a =
 10.6    2.2   -2.3   10.5   25.4   14.9   -7.3    8.9   -1.2    7.8
 14.3   20.7    6.4    0.1   21.8   12.2   18.3   14.6    9.4    4.0
 10.3   -0.5    7.5   13.4   -5.2   -1.0  -15.7    3.3    2.4   14.1
  2.4   12.2   12.8   -4.6   12.3   20.8   25.0   17.1    9.7    6.2
Counting starts at 0.
The entry in the bottom-right corner -> 6.2
The top-left entry: 10.6
The top entry of the column that holds the largest entry is 25.4
The entry in the bottom-left corner is 2.4
The entry at row 0, column 1: 2.2
Which number is the entry directly above the smallest entry? 18.3
Which number is the entry just right of the smallest entry? 3.3
Which number is the entry in row 1 and column 2? 6.4
Which number is the entry just right of 13.4? -5.2
The entry just right of 25.0: 17.1
Which number is the entry just left of the largest entry? 10.5
Which number is the top-right entry? 7.8
Which number is the bottom entry of the column that holds the largest entry? 12.3
The entry just right of 0.1 -> 21.8
Which number is the entry just right of 3.3? 2.4
The smallest entry: -15.7
Which number is the entry in row 2 and column 0? 10.3
The bottom entry of the column that holds the smallest entry: 25.0
Which number is the entry in row 1 and column 0? 14.3
The entry at row 0, column 2: -2.3
The entry just right of the largest entry -> 14.9
The entry directly below 4.0 -> 14.1
The entry just left of the smallest entry is -1.0
The entry directly below 7.8: 4.0
Which number is the entry in row 2 and column 2? 7.5
Which number is the top entry of the column that holds the smallest entry? -7.3

[[28.7 14.6 14.6 14.9 25.8]
 [23.2 18.9 76.5 24.2 30.6]
 [37.2 27.4 55.5 10.6 23.1]
 [23.0 18.3 49.5 11.0 18.1]
 [34.5 21.0 49.9 24.6 36.8]
 [16.1  9.1 -1.0  0.3  5.2]]
Give the entry directly below 27.4.
A: 18.3
Give the bottom entry of the column that holds the largest entry.
A: -1.0
The 4th-last entry, reading row by row: 9.1
The largest entry in the last row -> 16.1
Give the entry just right of the largest entry.
A: 24.2
The entry just left of 14.9 -> 14.6
Give the 2nd largest entry.
A: 55.5
The top-left entry is 28.7
Give the entry just right of -1.0.
A: 0.3
Give the entry directly above the smallest entry.
A: 49.9
The entry just right of 55.5 is 10.6
Give the entry in the bottom-right corner.
A: 5.2
Give the last entry in the row that holds the largest entry.
A: 30.6
Give the entry in the top-right corner.
A: 25.8
The second entry, reading row by row is 14.6
Give the entry just right of 24.6.
A: 36.8
Give the maximum.
A: 76.5
Give the entry directly below 23.1.
A: 18.1
Give the first entry of the largest entry's row.
A: 23.2
Give the entry directly above 24.2.
A: 14.9

[[ 24.0 -27.4 -29.1 -17.4   8.0   3.6  29.0 -11.3  28.4  -7.5  31.8 -30.2
   17.0  14.9 -29.0  -4.4]
 [  4.1 -11.9 -12.6  18.7  21.6  25.4  10.0   7.2  33.5   9.0  18.8  60.1
   -0.9  -4.0   4.8  21.1]
 [ 12.6   8.7 -29.8  29.4 -30.4  -5.3 -17.6  16.9 -44.5   0.4   3.8 -20.7
   -2.3  -0.1  49.9  -6.8]
 [ -5.0 -12.1  31.3 -31.4   0.5  -9.0  -9.7  12.8  15.3  -1.5 -32.9  29.1
   -0.1  31.8 -43.0  17.0]
 [ -5.0  -7.7 -16.9  -1.4  31.5  20.1  25.3  22.3 -26.8  18.0   7.3  27.3
   -0.7  -9.2 -48.1 -17.7]
 [-18.6   7.5 -25.2  18.6  42.5  24.9  27.7  -0.4  15.4   7.1  24.0  26.2
   -1.3 -26.6   0.8  20.8]
 [  6.9  11.9 -26.4 -32.4  24.2   7.7  32.5  13.5  -6.6  -1.4  26.4 -13.3
   32.1  35.4 -32.7  17.1]
 [  1.0  -0.1  19.0  25.6 -32.5 -13.5 -30.7   9.9  21.8  -8.7 -27.7  27.8
  -21.5 -30.6  11.3  -5.5]
 [-29.1  -1.8   3.9  28.9  -0.1  14.1 -15.1  10.6 -26.2   5.1 -23.9  57.3
    1.5 -13.0  31.8  26.2]
 [ 13.4  -6.2 -52.1  26.0   1.3   4.9  21.5  12.9  20.0  -9.0  25.2 -44.3
    8.6  -5.2   3.6  15.6]
 [  9.2  -8.1 -12.0  29.2  -4.6  12.9 -23.0  16.3 -41.8  12.6  -3.6  47.6
  -11.8  -8.6   4.1 -14.7]
 [  6.1  17.9 -15.0  40.2  11.7   4.9   4.5  20.6  46.4 -10.6  15.9   7.4
  -10.4 -46.0  -6.2 -12.8]
 [  2.2  60.7 -20.2  21.6  15.4  11.0  -2.7  17.5   8.1   7.7  33.0   5.7
    3.2 -22.1  37.6 -18.3]
 [-31.2 -12.4  33.9  -0.6 -23.3 -17.2 -22.3 -19.5 -42.4   1.3 -35.1 -20.1
  -24.8 -22.5  -8.5 -13.7]
 [  9.3  -0.2 -50.1  20.5   3.3   3.1  24.9   4.2  29.8  -3.4  23.9 -42.4
    9.1   4.9  27.4  21.9]]
The entry just right of 29.1 -> -0.1
What is the entry just left of the smallest entry? -6.2
The entry just left of 20.5: -50.1
The entry just left of -17.2 -> -23.3
What is the entry just right of the smallest entry? 26.0
What is the entry just left of -0.7? 27.3
The entry just right of the largest entry is -20.2
The entry just left of 11.7 -> 40.2
The entry just left of 11.0 -> 15.4
The entry just left of the largest entry: 2.2
What is the minimum? -52.1
What is the entry just left of 19.0? -0.1

array([[ 0.00,  0.08,  0.13,  0.02,  0.01, -0.03,  0.09, -0.01,  0.05,
        -0.08],
       [-0.04, -0.04, -0.01,  0.10, -0.05,  0.01,  0.07, -0.10, -0.03,
        -0.08],
       [-0.16,  0.10,  0.03, -0.04,  0.17, -0.01, -0.02,  0.08, -0.02,
         0.07],
       [ 0.02, -0.04, -0.04, -0.02, -0.01,  0.11, -0.05, -0.06, -0.07,
         0.07],
       [-0.05,  0.04,  0.06,  0.08, -0.03, -0.04,  0.12, -0.04,  0.06,
        -0.11],
       [-0.10,  0.08,  0.02, -0.05,  0.09, -0.07, -0.02,  0.10,  0.03,
         0.02],
       [ 0.05,  0.02,  0.00, -0.03, -0.06, -0.03,  0.01,  0.02,  0.10,
        -0.03],
       [-0.03, -0.02, -0.06, -0.08,  0.08,  0.07, -0.12,  0.02, -0.10,
         0.14]])
The 2nd largest entry is 0.14
Read off the entry just right of the largest entry.
A: -0.01
The third largest entry -> 0.13
Read off the minimum.
A: -0.16
The entry just right of -0.12 -> 0.02
The entry just right of the smallest entry: 0.10
Read off the first entry in reading order.
A: 0.00
Read off the 3rd smallest entry.
A: -0.11
The largest entry is 0.17

72,200,121,87,97,114
101,53,62,53,109,94
131,96,101,107,67,158
61,68,89,112,69,128
89,182,70,99,79,65
82,216,98,139,44,44
52,160,68,54,147,32
The last entry, reading row by row is 32
The entry just left of 69? 112
The entry directly below 61 is 89
The bottom-left entry? 52
The entry directly below 128? 65
The entry directly above the smallest entry -> 44
The entry directly above the largest entry -> 182
The maximum? 216
The third entry on the main diagonal? 101
The smallest entry in the first row? 72
The entry just right of 61 is 68
The entry just left of 54? 68
The entry in the top-right corner -> 114

Read these off the array that follows.
1) What is the entry just right of the smallest entry?
2) What is the entry just left of the smallest entry?
3) What is the maximum?
[[0.177, -0.060, -0.044, -0.042, 0.004, 0.115, 0.146, 0.019, -0.081, -0.008, -0.025, -0.009, -0.064, -0.147, 0.027, 0.080], [-0.115, 0.042, -0.003, -0.037, -0.070, 0.048, -0.003, 0.071, 0.137, -0.111, -0.025, 0.050, -0.120, -0.153, -0.029, -0.032], [0.196, -0.068, -0.051, -0.050, -0.002, -0.058, 0.053, -0.087, 0.135, -0.116, -0.049, 0.009, 0.043, 0.065, -0.067, -0.044], [0.163, -0.066, -0.021, 0.005, 0.022, -0.128, 0.016, -0.109, 0.051, -0.120, -0.113, -0.143, -0.006, -0.025, 0.172, -0.090], [-0.119, 0.042, -0.024, -0.018, -0.070, -0.080, -0.201, -0.024, 0.063, 0.050, -0.033, 0.033, -0.097, 0.095, -0.030, -0.093], [-0.061, -0.011, -0.014, -0.020, -0.084, 0.016, 0.051, -0.078, 0.198, -0.107, -0.138, -0.021, -0.115, -0.102, 0.055, -0.060], [0.195, -0.062, -0.067, -0.055, 0.001, 0.048, -0.074, 0.013, -0.169, 0.095, 0.015, -0.073, -0.012, -0.199, -0.056, 0.063], [0.184, -0.059, -0.063, -0.045, 0.005, 0.009, -0.098, 0.146, -0.058, -0.004, 0.038, -0.041, 0.079, -0.040, 0.045, -0.135], [-0.219, 0.071, 0.017, -0.040, -0.040, -0.054, 0.021, 0.126, -0.129, 0.035, -0.071, -0.061, -0.027, -0.083, -0.063, -0.152], [-0.185, 0.031, 0.004, -0.049, -0.050, 0.061, 0.058, 0.007, -0.009, -0.120, -0.224, 0.065, 0.040, 0.007, 0.003, -0.088]]
1) 0.065
2) -0.120
3) 0.198
